Each row below is a small network's average activation on inputs in which a field has the value named, seen along a few directions.
Related values have similar rows: they may be neighbours, one step apart, or belong to one group.
In the rows, 500 means zero.
Strong random noise was added to every row along 7 fixed directions; ignore it. To show where, here is one row again and again, with new noise each time:
[630 528 438 398 532 359 551 572 330 573 553 595 210 401 565 585 346 648
 457]
[645 586 457 744 438 508 451 512 573 459 528 596 184 538 493 392 445 560
 698]
[366 261 609 473 460 650 400 484 433 565 461 268 829 593 483 584 523 457
 425]
[412 600 595 340 290 473 743 458 604 263 409 640 568 515 462 319 491 410
 570]
[428 456 698 353 412 493 415 387 260 538 415 356 671 465 474 701 477 553
 371]
[383 483 365 441 576 501 533 644 538 485 435 440 468 594 475 376 414 515
 477]
[511 259 729 438 295 627 527 381 424 512 580 432 769 489 533 618 571 452
 461]
[488 524 501 441 361 501 584 478 525 409 627 560 341 496 471 388 575 552
 438]
[716 260 467 388 557 353 651 674 326 673 455 680 478 347 723 718 119 509
 654]


Field M:
m13: [506 563 580 455 520 712 723 439 636 320 349 417 748 713 373 288 610 345
 520]
m8: [431 427 434 526 400 307 413 456 558 553 860 654 158 285 464 594 592 571
 318]
m3: [425 657 528 378 508 478 397 390 400 539 583 330 495 486 458 574 709 687
 258]
m15: [596 301 370 343 376 640 814 554 643 441 854 616 408 506 521 285 703 466
 330]
m7: [359 528 436 760 344 269  71 473 364 615 422 540 260 307 487 600 406 620
 640]
m5: [575 437 464 641 545 539 443 502 572 501 597 601 396 436 486 550 537 413
 542]
m4: [137 704 386 394 654 481 529 653 690 415 271 373 787 673 418 269 558 441
 439]
m12: [466 508 664 544 523 559 386 382 504 396 407 396 620 564 406 522 531 389
 507]
m9: [443 618 259 676 652 271 438 639 581 563 494 666 285 382 570 499 347 486
 687]
m1: [365 406 612 568 453 489 253 376 474 615 497 400 723 401 527 708 543 512
 482]
m14: [408 625 353 622 472 531 382 518 582 422 448 477 361 577 390 256 570 503
 518]
m11: [457 523 458 239 507 409 717 598 465 477 444 585 641 404 627 486 445 509
 502]
m6: [342 448 512 445 472 609 513 369 632 430 715 433 610 525 385 416 795 385
 270]
m10: [542 428 493 698 354 575 474 511 619 452 426 567 596 560 572 412 523 394
 743]
m16: [365 243 430 587 421 595 239 407 433 545 807 387 409 432 437 550 691 503
 282]
m2: [393 487 381 739 742 627 364 591 699 558 428 377 656 657 491 457 568 411
 554]
M is arranged as a ring.
- A walk along M starts at m1 and steps to its neighbour m4. Put m8, m3, m15, m11, m16 in the order it reaches them. => m3, m11, m15, m16, m8
- Name the neighbours of m10, in listed order. => m7, m14
- Name the neighbours of m5, in listed order. => m12, m6

Field F:
f6: [751 764 635 544 663 564 594 513 567 493 389 417 465 676 410 428 492 563
 548]
f9: [351 676 560 582 356 434 504 421 667 356 407 558 577 476 510 410 519 433
 660]
f8: [432 590 739 700 356 610 303 285 611 416 516 343 608 599 312 475 716 461
 516]
f4: [752 539 699 435 279 608 534 271 318 490 754 491 312 463 479 570 739 675
 307]
f5: [451 413 598 564 557 634 112 394 226 743 472 197 684 498 501 820 566 629
 336]
f11: [576 389 344 665 567 439 545 609 540 513 409 673 353 428 574 486 269 404
 739]
f7: [267 619 687 313 389 408 491 332 395 345 305 526 757 407 413 613 511 369
 476]
f12: [428 607 421 338 490 337 496 480 395 537 526 535 420 391 558 533 484 604
 379]
f10: [535 592 430 560 681 562 447 498 490 495 467 425 399 573 443 487 567 525
 425]
f1: [440 341 490 612 559 477 439 561 612 547 546 529 570 483 533 578 446 416
 600]
f2: [727 503 608 892 467 618 316 441 496 535 261 491 544 589 548 554 382 480
 879]
f3: [483 556 598 419 303 461 482 422 336 428 506 477 405 472 424 477 522 556
 406]
F is arranged as a line.
- Name the neighbours of f2, in listed order. => f4, f5
- Name the neighbours of f9, in listed order. => f6, f12
- Name the neighbours of f7, in listed order. => f10, f1
